Small tables with named rows and columns. After each table, cells are looked up by row and column.

lozi:
         fetobit  botef  devari  zakemim  sonisa  suzutas
bebola       131    138      62      109      84      212
rureban      190    184     166      143     226       71
davupek      125    116     146      145      91      194
met          109    112     101      104      43       83

botef of rureban = 184
fetobit of bebola = 131
devari of bebola = 62
botef of met = 112
sonisa of rureban = 226
zakemim of bebola = 109
fetobit of met = 109
devari of met = 101
sonisa of bebola = 84
suzutas of bebola = 212
devari of rureban = 166
zakemim of davupek = 145
zakemim of met = 104
suzutas of davupek = 194
zakemim of rureban = 143
sonisa of davupek = 91
botef of davupek = 116

Table pesik
fields: lodavan, mav, tobef, sivi, veb, fiku, kam, bubilab, kimidir
repuva: [287, 449, 592, 522, 713, 287, 671, 383, 428]
peku: [725, 541, 338, 156, 102, 408, 467, 277, 197]
voroku: [250, 424, 661, 564, 772, 289, 708, 343, 456]
dod: [425, 573, 256, 342, 479, 261, 503, 609, 306]
fim: [567, 351, 774, 433, 367, 544, 596, 17, 433]
gusifo: [145, 543, 283, 585, 842, 214, 519, 853, 490]
timuki: [287, 433, 630, 535, 719, 303, 681, 347, 441]
ledufe: [754, 354, 665, 352, 94, 710, 403, 41, 444]
zekov: [706, 558, 339, 133, 133, 344, 523, 259, 152]
rali: [513, 577, 223, 288, 357, 312, 449, 583, 285]
kozipuf: [478, 575, 227, 314, 403, 300, 457, 609, 301]

What is the tobef of kozipuf in pesik? 227
What is the fiku of fim in pesik? 544
What is the lodavan of kozipuf in pesik? 478
What is the veb of kozipuf in pesik? 403
What is the tobef of dod in pesik? 256
What is the sivi of timuki in pesik? 535
What is the mav of fim in pesik? 351
What is the fiku of repuva in pesik? 287
What is the lodavan of rali in pesik? 513
What is the sivi of repuva in pesik? 522
What is the fiku of voroku in pesik? 289
What is the fiku of dod in pesik? 261
What is the kimidir of voroku in pesik? 456
What is the veb of fim in pesik? 367
What is the kimidir of dod in pesik? 306
What is the bubilab of peku in pesik? 277
What is the kam of gusifo in pesik? 519

bara =
          digo    gek   voda    gol  takika  tenifun
sav      0.599  0.251  0.548  0.875   0.621    0.706
korak    0.326  0.506  0.438  0.420   0.688    0.619
zotafu   0.332  0.586  0.627  0.736   0.449    0.411
zas      0.896  0.763  0.930  0.128   0.304    0.368
dase     0.377  0.298  0.534  0.383   0.380    0.335
depod    0.300  0.248  0.578  0.190   0.516    0.399
gumo     0.773  0.939  0.241  0.221   0.665    0.297
lagoz    0.510  0.418  0.555  0.572   0.425    0.509
gok      0.233  0.664  0.672  0.728   0.575    0.517
gifuv    0.546  0.519  0.282  0.630   0.216    0.584
ven      0.672  0.138  0.647  0.444   0.491    0.554
mirino   0.178  0.725  0.240  0.550   0.538    0.576
tofetug  0.469  0.591  0.468  0.658   0.190    0.812
meb      0.470  0.552  0.696  0.422   0.416    0.604

takika of meb = 0.416
voda of mirino = 0.240
gol of gumo = 0.221
voda of dase = 0.534
gek of gifuv = 0.519
takika of zas = 0.304
tenifun of korak = 0.619
takika of depod = 0.516
gek of meb = 0.552
digo of gumo = 0.773
voda of depod = 0.578
voda of zotafu = 0.627
tenifun of tofetug = 0.812
gol of lagoz = 0.572

nutalu =
|  | zomu | vur | zak | vib | rosos | bino | luko | makam | delek | nize |
|---|---|---|---|---|---|---|---|---|---|---|
| mul | 117 | 114 | 30 | 106 | 168 | 61 | 78 | 110 | 128 | 83 |
| pasef | 130 | 142 | 37 | 69 | 204 | 79 | 123 | 126 | 124 | 75 |
| bine | 121 | 113 | 41 | 120 | 174 | 47 | 77 | 114 | 139 | 79 |
| kebozi | 135 | 109 | 29 | 99 | 181 | 70 | 75 | 114 | 138 | 81 |
| taz | 114 | 130 | 33 | 104 | 165 | 67 | 98 | 127 | 133 | 79 |

mul, luko => 78
bine, delek => 139
kebozi, rosos => 181
kebozi, luko => 75
taz, luko => 98
pasef, vib => 69
bine, vur => 113
mul, delek => 128
mul, zomu => 117
mul, vur => 114
mul, makam => 110
taz, delek => 133
mul, bino => 61
kebozi, makam => 114
pasef, rosos => 204

Table mes
	fir	tasufev	dogediv
meto	-0.520	-0.026	-0.144
vetuka	0.015	-0.157	-0.301
tol	-0.609	-0.310	-0.473
bab	0.043	0.378	-0.612
zaka	-0.672	-0.920	-0.076
garufem	-0.187	0.576	-0.250
zal	-0.289	0.391	-0.182
guni	-0.652	-0.699	-0.099
renimud	-0.013	-0.257	-0.194
siv	-0.579	0.167	-0.622

What is the dogediv of meto in mes?
-0.144
What is the dogediv of guni in mes?
-0.099
What is the fir of renimud in mes?
-0.013
What is the dogediv of bab in mes?
-0.612
What is the dogediv of garufem in mes?
-0.250
What is the dogediv of renimud in mes?
-0.194
What is the tasufev of tol in mes?
-0.310
What is the dogediv of zaka in mes?
-0.076
What is the tasufev of renimud in mes?
-0.257
What is the fir of meto in mes?
-0.520
What is the tasufev of vetuka in mes?
-0.157
What is the fir of bab in mes?
0.043
Which row has the largest tasufev? garufem

ligo =
cols = num, bebu, vub, sibunes, zedubuf, motod
tamo: [2.84, 1.20, 4.09, -3.93, 5.10, 6.73]
maduge: [2.26, 0.66, -5.03, 1.83, 0.69, 5.08]
fanuloz: [3.30, 6.20, -3.60, 2.74, -4.74, -2.55]
tak: [3.76, 5.93, 4.51, -0.26, 5.25, -2.69]
dobu: [6.93, 2.95, 5.52, -2.07, 0.39, 0.06]
gel: [-3.07, 0.83, 0.49, 0.23, -2.43, 2.01]
refab: [4.21, -4.80, 5.93, 4.45, -3.93, 1.41]
fanibi: [2.27, -3.97, 3.61, -5.03, 0.57, -4.24]

sibunes of maduge = 1.83
bebu of dobu = 2.95
motod of fanuloz = -2.55
zedubuf of tak = 5.25
sibunes of refab = 4.45
bebu of tak = 5.93
motod of maduge = 5.08
num of tak = 3.76
num of refab = 4.21
vub of gel = 0.49
motod of tamo = 6.73
vub of fanuloz = -3.60
zedubuf of fanuloz = -4.74
Which row has the largest motod? tamo

